Each row below holds a small network's activations on one record, seen along a few directions.
After each row come some of the record's fields: Mos, Vasel, Zosov, Gufuv, Mur, Pirar.
A field that a record lacks is left out.
The largest differences between rows may come from other fields.
Strong random noise was added to every row along 8 fixed directions; ignore it. To show where, here is one row again and again, with new noise each time:
112 94 244 -166 -194 -100 -268 321 -45 -224 25 -214 195 274 -2 82 70 209 -9 -267 -464 123 69 123 177 -119 -401 218 -418
-145 323 43 -505 -170 42 94 198 50 -84 79 -127 63 -245 26 -275 186 -131 126 -434 -148 196 -94 4 6 29 27 81 -493
69 260 22 -210 8 -270 513 444 -71 -15 37 218 -39 -148 85 455 -125 83 154 362 -436 294 -262 -177 188 3 82 -145 -26
122 -122 -323 161 191 -95 -165 74 -50 313 27 -170 -201 187 299 29 -137 -95 -28 -20 428 32 341 -140 -205 577 81 14 71
-269 68 -135 -265 -48 -130 200 429 30 42 127 -166 20 75 352 195 52 -51 -100 -190 128 285 -153 -75 -61 316 -60 38 -406
538 542 149 -435 -27 -187 10 539 8 -57 17 -281 -173 -143 -163 -284 115 45 265 -280 -873 124 394 -145 351 127 -267 218 -565
372 -175 248 139 -183 35 -233 -137 -235 -110 -158 161 209 12 -191 248 -123 274 -28 332 -590 -93 187 214 316 -432 -138 3 547
286 -248 123 59 112 163 -152 429 -323 372 -90 371 -383 -306 189 -57 -102 -124 96 128 35 34 -1 -213 336 -97 21 248 389
148 -241 181 172 -67 -3 -79 233 -285 47 -75 306 53 44 98 490 -250 202 -83 424 -249 71 -147 9 233 -251 -73 30 386
257 118 125 135 19 -26 -317 -239 -120 -49 -59 206 44 84 -195 -47 -196 70 349 75 -46 -23 44 3 -119 -134 145 -37 134

209 -463 -59 502 125 145 -650 -128 -194 302 -96 -51 -103 316 165 -1 -193 70 -156 41 484 -218 364 19 -90 187 -92 183 386 | Mos=u10 Vasel=h6 Zosov=l4 Gufuv=w1 Mur=c2
-113 78 122 156 149 -199 25 626 210 -25 122 -263 59 447 133 -170 449 90 2 -475 70 142 -193 -24 316 -50 -551 389 -719 | Mos=u10 Vasel=h1 Zosov=l1 Gufuv=w2 Pirar=t1
-79 408 -67 -114 117 310 -49 -143 -55 235 27 189 -145 -457 -138 -405 -245 -211 208 -65 405 -35 -229 -231 -362 149 554 -59 -313 | Mos=u10 Vasel=h2 Zosov=l4 Gufuv=w1 Mur=c1
-175 -20 -11 -174 132 11 296 400 17 49 120 252 -253 -183 212 112 -30 -211 38 27 254 172 -376 -297 -52 104 160 22 -121 | Mos=u10 Vasel=h4 Zosov=l3 Gufuv=w1 Mur=c4
395 -119 73 177 289 -174 181 371 -156 317 -80 501 -472 -161 117 43 17 -113 460 251 11 93 -19 -320 396 -88 48 89 566 | Mos=u10 Vasel=h6 Zosov=l2 Gufuv=w1 Mur=c2 Pirar=t3
-445 -242 -3 -197 -326 444 -229 -240 -197 91 -27 86 143 -341 162 -126 -76 -150 -297 -198 405 -15 -238 174 -215 -136 229 7 57 | Mos=u10 Vasel=h6 Zosov=l4 Gufuv=w2 Pirar=t2
332 -173 102 112 79 -154 -111 86 -5 -55 -80 -24 -143 182 -64 -46 165 59 80 2 -238 -70 284 24 274 -127 -306 127 250 | Mos=u10 Vasel=h6 Zosov=l4 Gufuv=w2 Pirar=t4
215 -28 6 161 134 -71 -3 9 -183 217 -126 314 -203 -119 19 62 -149 36 288 253 56 13 -56 -131 91 -76 136 -47 409 | Mos=u10 Vasel=h2 Zosov=l4 Gufuv=w1 Mur=c5 Pirar=t2
103 181 -242 -157 57 46 410 232 -131 370 -26 83 -237 -482 145 138 -241 -90 -92 347 -99 76 60 -258 26 345 335 -133 99 | Mos=u10 Vasel=h6 Zosov=l4 Gufuv=w1 Mur=c5 Pirar=t3
-331 135 277 -103 -88 -72 -279 -89 62 -402 119 217 142 344 -43 49 -86 -1 330 -279 296 201 -546 -14 -400 -224 30 10 -506 | Mos=u4 Vasel=h6 Zosov=l2 Gufuv=w1 Mur=c4 Pirar=t4
-42 231 -26 -209 239 -599 667 155 405 -349 135 72 -156 268 -51 154 355 -151 539 -119 -129 218 -162 -187 59 78 -124 -195 -117 | Mos=u10 Vasel=h4 Zosov=l2 Gufuv=w1 Mur=c2 Pirar=t3
-426 -228 95 163 -34 16 73 407 29 -78 138 -16 171 339 285 439 7 134 -334 -20 203 104 -453 25 18 -49 -228 113 -307 | Mos=u4 Vasel=h4 Zosov=l2 Gufuv=w1 Mur=c1 Pirar=t3
422 105 228 -177 -59 210 -366 -2 -188 -5 -97 83 -276 -277 -240 -301 -199 -54 135 -45 -354 -140 251 -125 64 -108 25 150 -33 | Mos=u4 Vasel=h6 Zosov=l4 Gufuv=w1 Mur=c4 Pirar=t2
-180 -117 42 114 -55 -1 -338 -450 190 -349 62 -176 213 449 -114 -93 79 -3 -25 -315 284 -129 22 174 -357 -31 -87 -40 -165 | Mos=u10 Vasel=h4 Zosov=l2 Gufuv=w1 Mur=c4 Pirar=t2
220 172 122 -276 -108 408 114 -113 156 -22 -43 -228 13 -618 -441 -667 330 -156 -212 -233 -611 -307 381 109 399 -261 -81 175 -93 | Mos=u10 Vasel=h1 Zosov=l1 Gufuv=w1 Mur=c4 Pirar=t1
109 -434 -83 534 175 14 -118 584 -159 384 -5 -132 -115 288 358 345 -100 182 -554 286 106 -60 83 -86 326 169 -384 254 70 | Mos=u10 Vasel=h1 Zosov=l1 Gufuv=w2 Pirar=t4
189 231 369 -117 -197 190 -420 -30 -3 -388 38 -155 210 64 -423 -151 -101 163 -78 -178 -597 -190 58 122 -4 -307 -203 145 -489 | Mos=u4 Vasel=h4 Zosov=l2 Gufuv=w2
307 -112 134 289 193 -81 -332 -140 -24 -52 -21 253 -173 273 -136 18 -193 -17 324 79 93 -109 128 -120 -130 -8 15 46 189 | Mos=u4 Vasel=h4 Zosov=l3 Gufuv=w1 Mur=c5 Pirar=t3
101 35 -288 323 152 -269 99 -476 106 -8 -54 -109 180 321 -97 212 -77 159 80 296 160 -78 223 111 -233 209 136 -313 346 | Mos=u10 Vasel=h2 Zosov=l4 Gufuv=w2
-288 -74 -52 -180 68 -125 334 148 228 -157 120 -50 -84 98 143 54 248 -134 24 -189 211 97 -181 -63 -61 90 -76 -35 -133 | Mos=u10 Vasel=h4 Zosov=l4 Gufuv=w1 Mur=c1 Pirar=t4
427 -347 63 85 109 4 -225 666 -185 358 -93 -159 -417 -3 277 -43 101 16 -214 -35 -272 -47 483 -133 553 153 -491 410 179 | Mos=u10 Vasel=h6 Zosov=l4 Gufuv=w1 Mur=c2 Pirar=t4
-285 499 73 -32 -117 158 -424 -535 40 -284 112 -3 324 187 -291 -66 -448 74 198 -130 366 -11 -334 13 -830 86 447 -200 -713 | Mos=u4 Vasel=h6 Zosov=l4 Gufuv=w1 Mur=c1
161 -441 28 -6 -168 36 -263 -333 -88 -57 -141 -34 -7 -22 4 -114 183 -34 -77 -68 -162 -124 407 265 201 -225 -196 11 651 | Mos=u10 Vasel=h6 Zosov=l2 Gufuv=w2 Pirar=t2
132 -400 241 193 -103 417 -484 89 -391 254 -138 308 -80 -197 78 36 -264 44 -199 160 75 -153 -21 19 175 -264 5 261 410 | Mos=u4 Vasel=h6 Zosov=l4 Gufuv=w1 Mur=c3 Pirar=t3
-224 -116 81 164 -58 45 -255 309 -163 116 65 52 140 234 293 301 -191 166 -110 3 277 140 -353 -8 -48 3 -78 113 -192 | Mos=u4 Vasel=h1 Zosov=l1 Gufuv=w1 Mur=c2
-272 -140 -44 -302 -168 185 144 135 -10 106 -14 -90 39 -314 211 -171 280 -137 -215 -273 115 69 -58 86 167 -37 -41 121 32 | Mos=u10 Vasel=h6 Zosov=l4 Gufuv=w1 Mur=c3
-50 -300 57 -232 -157 391 87 401 -290 270 -56 134 -172 -561 224 68 -65 -101 -455 167 -129 -20 -75 -42 332 -117 23 166 267 | Mos=u4 Vasel=h6 Zosov=l4 Gufuv=w2
-44 -167 67 303 137 -202 240 197 -42 -6 -1 324 -5 271 98 482 -92 115 42 365 97 105 -332 -80 86 -128 -60 -59 198 | Mos=u10 Vasel=h6 Zosov=l4 Gufuv=w2 Pirar=t3
136 -198 312 -129 0 33 -281 434 -136 -119 51 188 -217 105 62 146 -129 -44 13 -37 -169 64 -82 -132 132 -126 -248 252 -129 | Mos=u4 Vasel=h6 Zosov=l2 Gufuv=w2 Pirar=t1
-46 296 -176 -64 159 -425 672 336 105 -38 89 69 -51 85 103 518 -99 79 94 403 -150 263 -255 -225 -32 249 108 -265 -154 | Mos=u10 Vasel=h6 Zosov=l4 Gufuv=w2
114 437 -132 60 189 91 -36 311 -276 490 22 274 -319 -313 132 64 -624 -65 222 306 234 120 -185 -426 -318 462 544 -41 -315 | Mos=u4 Vasel=h6 Zosov=l4 Gufuv=w1 Mur=c3 Pirar=t3
210 -222 -133 115 143 -27 -8 108 -29 204 -53 -75 -223 8 121 -84 109 -71 -85 20 114 -74 309 -64 152 167 -96 95 288 | Mos=u10 Vasel=h6 Zosov=l4 Gufuv=w2
163 -142 -297 175 317 -177 293 131 -52 328 -17 182 -450 -70 241 259 -220 -134 41 455 291 28 124 -323 -67 428 231 -151 450 | Mos=u4 Vasel=h6 Zosov=l4 Gufuv=w1 Mur=c5 Pirar=t4
181 -371 -101 370 96 -240 -55 -24 -91 104 -96 -12 11 372 182 468 -78 227 -65 376 39 -29 250 66 124 91 -166 -67 622 | Mos=u4 Vasel=h6 Zosov=l4 Gufuv=w1 Mur=c2
-252 165 -122 -159 -126 283 -130 -105 -6 165 49 -205 92 -269 70 -326 -24 -110 -181 -269 239 -37 -38 44 -187 172 193 23 -333 | Mos=u4 Vasel=h1 Zosov=l1 Gufuv=w1 Mur=c3 Pirar=t4
-171 -50 -131 -48 34 -331 622 270 80 53 -15 25 129 62 236 440 240 132 29 200 -117 225 -181 52 301 -9 -125 -144 275 | Mos=u10 Vasel=h2 Zosov=l4 Gufuv=w1 Mur=c2 Pirar=t3
66 -253 214 33 223 14 103 -316 90 -106 -78 619 -336 -262 -226 -528 442 -376 677 -173 320 -106 -229 -58 207 -612 136 21 745 | Mos=u4 Vasel=h4 Zosov=l2 Gufuv=w2 Pirar=t4
-156 287 -7 107 9 -301 34 -600 317 -361 22 -91 375 381 -290 -280 384 87 518 -333 166 20 -128 264 -179 -260 -3 -195 -71 | Mos=u4 Vasel=h1 Zosov=l1 Gufuv=w2
134 -146 -438 -214 -32 -16 -99 -382 149 65 8 -552 -79 -35 116 -354 222 -223 -217 -310 136 -130 803 132 -169 550 23 -93 238 | Mos=u4 Vasel=h6 Zosov=l2 Gufuv=w2 Pirar=t4
-115 -302 -68 -130 -61 -118 127 744 -90 153 39 -303 -145 155 488 440 31 94 -486 0 -231 169 94 -15 325 288 -500 198 -192 | Mos=u4 Vasel=h2 Zosov=l4 Gufuv=w2 Pirar=t2
220 218 98 -1 239 -372 -79 138 149 -103 4 45 -336 283 -77 -303 187 -108 610 -322 26 112 64 -200 3 61 -186 121 -290 | Mos=u10 Vasel=h6 Zosov=l4 Gufuv=w1 Mur=c5 Pirar=t2
200 -141 -38 130 -9 -76 -442 -196 -33 -67 -25 -197 60 336 10 -39 -33 76 19 -122 72 -65 357 109 -128 127 -127 44 104 | Mos=u4 Vasel=h6 Zosov=l2 Gufuv=w2
93 319 -155 -1 69 -216 349 -341 343 -109 -4 -245 121 -27 -277 -396 422 -22 217 -175 -209 -65 238 104 113 -34 -31 -151 -30 | Mos=u10 Vasel=h1 Zosov=l1 Gufuv=w1 Mur=c5 Pirar=t4
-349 -327 248 190 -371 613 -447 -38 -372 147 -57 184 356 -212 99 197 -325 196 -570 144 106 -129 -429 238 36 -433 42 150 63 | Mos=u4 Vasel=h1 Zosov=l1 Gufuv=w1 Mur=c5 Pirar=t3

Here are new rows. What are their fields?
10 -24 369 -135 -309 93 -195 484 -182 -232 19 -74 271 95 2 345 -93 300 -373 35 -642 91 -193 125 300 -349 -400 220 -381 | Mos=u10 Vasel=h6 Zosov=l2 Gufuv=w2
368 8 93 -19 47 77 -345 220 -241 35 -35 9 -275 25 -42 229 -534 97 -106 270 -284 -87 176 -218 -107 210 -24 71 -145 | Mos=u4 Vasel=h2 Zosov=l4 Gufuv=w1 Mur=c4 Pirar=t2
38 412 293 143 115 -16 -22 -164 77 -141 -7 385 61 -77 -417 -433 131 -16 601 -130 16 7 -467 -52 23 -544 144 15 -243 | Mos=u10 Vasel=h1 Zosov=l1 Gufuv=w2 Pirar=t4
22 449 292 -78 64 45 265 -46 107 -61 -36 417 -4 -423 -387 -601 366 -112 625 -227 -118 48 -479 -78 288 -639 155 69 -122 | Mos=u10 Vasel=h1 Zosov=l1 Gufuv=w1 Mur=c5
98 136 91 -104 96 -276 76 72 187 -169 13 -3 -71 160 -60 -278 393 -60 443 -356 -31 126 7 -47 142 -123 -190 101 -117 | Mos=u10 Vasel=h6 Zosov=l2 Gufuv=w1 Mur=c5
414 -257 -21 82 64 -224 -183 124 -56 -24 -51 -140 -173 262 83 139 31 74 -24 88 -272 -31 478 6 207 118 -304 69 349 | Mos=u4 Vasel=h6 Zosov=l2 Gufuv=w2 Pirar=t4
-184 278 -43 -478 -280 272 272 -137 8 -101 46 -104 95 -549 -142 29 -214 -96 -360 133 -420 -30 -4 35 -143 89 282 -198 -263 | Mos=u4 Vasel=h6 Zosov=l4 Gufuv=w1 Mur=c5 Pirar=t4
-392 -270 -308 -146 -130 208 3 -347 94 136 -20 -310 158 -123 228 -250 292 -141 -298 -344 516 -69 168 251 -135 191 56 -21 212 | Mos=u4 Vasel=h2 Zosov=l4 Gufuv=w1 Mur=c5
410 71 8 228 355 -115 82 403 -91 316 -48 255 -482 -41 44 -66 -95 -71 284 191 74 32 63 -392 181 152 41 160 64 | Mos=u10 Vasel=h6 Zosov=l4 Gufuv=w1 Mur=c4 Pirar=t3
257 164 36 -6 66 101 -181 642 -252 253 50 -78 -277 -47 153 308 -535 133 -269 295 -236 36 67 -335 -34 396 -9 158 -458 | Mos=u4 Vasel=h6 Zosov=l4 Gufuv=w1 Mur=c1
-303 -213 -11 559 29 -112 60 -68 48 40 7 63 408 437 127 365 97 275 -110 148 337 34 -355 187 80 -220 -143 -37 155 | Mos=u10 Vasel=h1 Zosov=l1 Gufuv=w1 Mur=c2 Pirar=t3
-68 -203 117 236 329 -65 -246 540 -115 225 64 360 -473 256 312 -33 -80 -183 278 -143 701 151 -398 -368 -79 85 -75 298 -225 | Mos=u10 Vasel=h6 Zosov=l4 Gufuv=w2 Pirar=t4
1 92 66 147 241 -169 223 -30 202 20 -18 221 -113 -12 -129 -508 520 -162 530 -294 256 42 -222 -45 247 -347 -55 83 87 | Mos=u10 Vasel=h1 Zosov=l1 Gufuv=w2 Pirar=t4
-269 -88 -111 -61 -47 491 -316 -15 -230 290 55 84 -127 -320 182 -98 -409 -207 -322 -6 606 -72 -180 -134 -431 272 413 46 -195 | Mos=u4 Vasel=h6 Zosov=l4 Gufuv=w2
-283 -249 -253 -226 62 50 560 123 92 244 -8 51 -194 -399 323 -143 423 -300 -98 -103 398 113 -67 -64 203 86 119 -23 401 | Mos=u10 Vasel=h6 Zosov=l4 Gufuv=w1 Mur=c1
57 -139 -73 56 117 -444 308 124 66 -104 -24 72 -101 364 153 459 3 79 178 245 -107 164 29 -68 24 115 -153 -138 224 | Mos=u10 Vasel=h6 Zosov=l4 Gufuv=w1 Mur=c4 Pirar=t3
142 3 -213 258 177 -176 127 -57 211 79 0 -316 -6 212 -8 -172 268 43 -72 -61 37 -87 315 16 118 176 -178 5 17 | Mos=u10 Vasel=h1 Zosov=l1 Gufuv=w1 Mur=c4 Pirar=t4
-115 -3 111 127 -76 -153 88 126 -84 -139 12 130 246 260 48 622 -250 287 -88 374 -136 125 -319 26 -40 -112 -35 -126 -8 | Mos=u10 Vasel=h6 Zosov=l4 Gufuv=w1 Mur=c2
-374 -229 -325 98 -132 -14 82 -23 95 22 102 -507 311 297 319 345 16 133 -667 24 193 -8 94 221 -138 358 -159 -113 -127 | Mos=u4 Vasel=h1 Zosov=l1 Gufuv=w2 Pirar=t4
75 228 -84 61 98 -13 440 66 96 199 -27 40 8 -314 -117 -245 263 -41 99 43 -175 -7 -24 -18 326 -124 65 -29 58 | Mos=u10 Vasel=h1 Zosov=l1 Gufuv=w2 Pirar=t3
207 394 -273 183 187 -32 -210 88 128 286 69 -533 -21 153 -16 -366 -36 39 -56 -257 125 -99 424 -121 -168 585 -11 98 -621 | Mos=u10 Vasel=h1 Zosov=l1 Gufuv=w1 Mur=c2
6 166 123 -269 19 -59 -1 172 -1 -56 28 144 -195 -81 -8 -262 123 -162 393 -318 64 124 -157 -127 -17 -67 24 100 -233 | Mos=u4 Vasel=h6 Zosov=l4 Gufuv=w2 Pirar=t3
